A small network was trained on invented records. Each row is its activation on one of them, seen along a few directions.
After each row come some of the record's fields: V, F, B, J, N.
A field that a record lacks is left out.
The largest differences between rows may come from other fields.
In the rows, zero is written as 500.
Strong random noise was added to every row along 8 fixed directions; ignore it. To show where, here is one row again and again, with new noise each time:
[572 698 597 383 331 796 526 693 517 555 692 624 442 604 667 424 652 544
 465 605 437 850 514]
[535 468 373 553 463 617 536 646 451 466 388 493 423 508 476 417 596 423
 384 444 392 455 352]
[568 504 569 524 505 499 402 327 548 479  89 481 396 364 453 476 615 451
 580 393 658 213 532]
[636 401 387 528 666 321 510 521 440 459 424 365 438 626 439 590 499 335
 613 500 520 358 530]
[450 656 353 490 178 611 477 544 410 485 350 693 454 367 503 249 590 506
 482 614 400 399 342]
[607 503 537 431 713 595 388 616 261 463 533 339 437 588 451 573 540 513
 687 593 457 481 442]
[682 501 384 247 497 558 155 929 364 482 634 439 431 643 675 388 528 605
 519 729 477 861 258]
[442 641 451 450 458 501 382 515 332 517 303 685 192 388 530 385 645 528
 683 614 425 522 372]
[660 498 527 408 481 722 344 706 481 478 470 400 530 546 558 439 592 536
 425 500 532 584 390]
[785 536 590 434 453 639 302 548 550 500 457 380 676 527 507 486 604 469
 531 458 691 439 537]

[659 438 510 604 556 732 269 666 490 520 286 445 449 365 481 425 711 512
 375 259 570 563 279] => V: v1 / F: f1 / B: b1 / J: j1 / N: n1
[420 442 509 555 564 676 661 597 301 471 668 515 444 683 444 544 540 442
 397 555 233 619 482] => V: v1 / F: f1 / N: n2
[535 735 559 668 211 716 616 398 574 593 561 669 674 271 435 377 630 508
 503 365 540 465 526] => V: v1 / F: f1 / B: b1 / J: j2 / N: n2
[386 323 187 649 506 308 673 611 380 412 479 435 437 475 422 428 311 500
 424 541 325 482 296] => V: v1 / F: f1 / B: b1 / J: j2 / N: n1
[583 796 389 709 416 385 560 375 281 630 654 850 414 418 353 459 777 260
 855 498 384 462 538] => V: v1 / F: f2 / N: n2
[584 513 477 458 487 704 339 716 424 495 493 457 522 451 499 412 602 561
 434 461 466 531 300] => V: v1 / F: f2 / B: b1 / J: j1 / N: n2
[560 757 483 459 190 727 563 528 493 518 698 599 782 471 486 360 561 472
 505 587 455 377 519] => V: v1 / F: f2 / B: b1 / J: j1 / N: n2
[461 488 306 328 359 191 257 564 531 474 296 627 326 455 614 351 437 523
 549 694 542 483 378] => V: v1 / F: f2 / B: b1 / J: j2 / N: n2
[490 619 275 301 300 231 476 613 547 488 589 580 464 551 687 356 339 548
 634 802 527 623 467] => V: v1 / F: f2 / B: b1 / J: j2 / N: n1
[344 433 612 498 419 652 467 440 446 470 286 509 411 408 502 428 471 649
 404 550 496 489 458] => V: v2 / B: b1 / J: j2 / N: n2
[650 464 468 223 518 417 148 744 599 497 511 499 418 623 725 455 543 522
 434 576 592 742 402] => V: v1 / F: f2 / B: b1 / J: j2 / N: n2
[560 533 525 539 601 425 482 531 477 576 617 536 395 545 533 578 550 495
 632 512 543 749 551] => V: v2 / B: b1 / J: j1 / N: n1
[348 433 654 579 773 602 420 434 240 510 351 521 201 423 402 599 604 581
 599 451 384 548 425] => V: v2 / B: b1 / J: j1 / N: n2
[643 631 696 532 500 738 235 402 443 527 255 451 575 231 417 433 666 618
 654 364 697 332 435] => V: v1 / F: f2 / N: n1
[414 319 319 630 611 149 764 449 739 508 371 511 291 575 543 598 431 326
 397 372 521 505 585] => V: v2 / B: b1 / J: j1 / N: n2
[620 491 637 532 585 422 343 331 573 542 357 451 543 415 455 584 553 493
 633 412 735 407 616] => V: v2 / B: b1 / J: j1 / N: n2
[582 406 395 647 658 476 748 704 490 534 664 385 375 683 501 609 505 390
 466 429 402 793 503] => V: v1 / F: f1 / B: b2 / J: j1 / N: n1
[245 517 640 347 619 611 668 529 435 461 472 488 205 635 620 574 433 599
 525 678 340 579 577] => V: v1 / F: f2 / B: b1 / J: j2 / N: n2
[475 481 374 494 506 387 621 445 416 441 544 435 592 599 397 539 399 387
 540 600 403 256 548] => V: v1 / F: f1 / B: b2 / J: j1 / N: n2
[250 345 549 599 563 435 798 338 696 475 380 519 397 542 503 605 411 457
 262 372 432 430 638] => V: v2 / N: n2
[514 564 418 474 248 696 582 679 517 495 569 563 576 576 555 357 552 461
 334 579 394 558 440] => V: v1 / F: f2 / B: b1 / J: j1 / N: n2
[415 705 549 574 397 480 659 221 358 503 484 632 503 421 388 489 518 439
 770 596 462 202 661] => V: v1 / F: f2 / B: b1 / J: j2 / N: n1
[246 370 635 217 739 495 681 544 607 386 411 269 298 723 693 632 263 634
 436 687 463 476 620] => V: v1 / F: f2 / N: n2
[643 414 129 536 485 146 585 792 589 535 719 520 439 729 595 492 442 303
 486 593 461 761 450] => V: v1 / F: f1 / B: b1 / J: j2 / N: n2
[310 525 550 492 376 719 616 597 526 513 494 579 366 462 617 406 486 655
 322 538 402 757 426] => V: v2 / B: b2 / J: j1 / N: n1
[566 496 470 494 537 537 363 515 300 465 620 486 634 511 384 501 518 485
 562 547 426 379 425] => V: v1 / F: f1 / B: b1 / J: j2 / N: n2
[521 334 680 644 610 670 585 392 604 472 379 294 636 455 426 603 475 528
 341 270 620 400 581] => V: v2 / B: b1 / J: j1 / N: n2
[438 313 345 537 493 247 632 427 675 440  98 522 230 569 562 472 483 344
 353 437 516 403 529] => V: v1 / F: f2 / N: n1
[302 459 333 428 364 446 408 576 580 467 262 607 394 315 575 303 455 608
 293 477 432 450 246] => V: v1 / F: f1 / N: n2
[508 607 425 396 572  33 302 344 296 556 566 737 267 587 498 572 519 397
 937 783 496 525 625] => V: v1 / F: f1 / B: b1 / J: j2 / N: n2
[534 669 702 550 547 767 613 517 661 602 522 664 316 466 609 539 791 464
 454 279 496 760 564] => V: v1 / F: f2 / N: n2
[430 528 527 466 529 324 684 363 628 485 405 501 366 577 583 583 428 432
 611 572 557 419 707] => V: v1 / F: f2 / B: b1 / J: j1 / N: n2
[614 438 437 682 489 590 405 532 502 552 542 591 635 425 352 478 695 372
 309 226 456 471 375] => V: v2 / N: n2

Here are new rows. What are their fields?
[472 351 578 393 700 619 278 543 170 388 544 206 685 534 350 557 315 692
 567 682 452 356 380] => V: v2 / N: n2
[573 666 640 745 596 710 800 316 476 563 541 520 498 479 339 642 703 303
 636 270 454 328 693] => V: v1 / F: f2 / B: b1 / J: j2 / N: n1
[487 574 646 594 449 729 830 410 530 487 651 405 685 548 420 575 471 476
 463 446 453 389 680] => V: v1 / F: f2 / B: b1 / J: j1 / N: n2
[257 672 496 543 227 335 783 297 742 587 490 908 292 397 644 416 534 487
 447 498 439 692 640] => V: v1 / F: f1 / N: n2
[241 532 467 516 354 385 819 289 418 432 277 545 315 497 476 449 333 515
 613 735 397 294 632] => V: v1 / F: f2 / B: b1 / J: j2 / N: n2
[550 390 366 617 525 218 513 421 627 524 451 532 523 476 458 528 481 378
 464 381 586 472 521] => V: v2 / N: n2
[278 471 825 487 606 519 733 148 547 493 349 484 356 550 491 670 426 565
 563 550 547 426 824] => V: v2 / N: n2
[447 486 458 374 414 233 682 472 742 508 544 538 403 716 685 559 362 418
 451 644 547 649 731] => V: v1 / F: f1 / B: b2 / J: j1 / N: n2
[430 539 571 375 455 821 475 614 387 413 502 355 593 441 528 410 409 723
 447 597 434 443 362] => V: v1 / F: f2 / B: b1 / J: j2 / N: n1
[413 574 605 479 358 562 337 325 525 517 320 602 563 274 476 403 529 613
 513 477 615 317 485] => V: v2 / B: b1 / J: j1 / N: n2
[459 473 482 694 497 451 783 313 636 509 590 516 655 490 395 587 471 364
 397 309 484 347 642] => V: v2 / N: n1
[ 69 439 559 421 404 560 926 481 726 424 423 606 238 603 730 486 345 581
 193 574 305 596 605] => V: v1 / F: f2 / B: b1 / J: j1 / N: n2
[254 460 378 622 410 450 838 426 590 495 527 626 472 507 456 484 443 412
 290 444 314 411 522] => V: v2 / N: n2
[735 320 384 556 423 411 387 511 672 445 426 230 899 472 431 468 361 463
 361 382 763 269 485] => V: v2 / B: b1 / J: j1 / N: n1
[415 479 554 355 353 583 549 591 645 450 491 497 474 545 675 424 393 638
 329 610 500 670 503] => V: v1 / F: f2 / B: b1 / J: j2 / N: n2
[234 611 509 345 487 397 594 335 521 458 338 588 356 448 551 475 417 533
 595 643 437 226 560] => V: v1 / F: f2 / N: n2
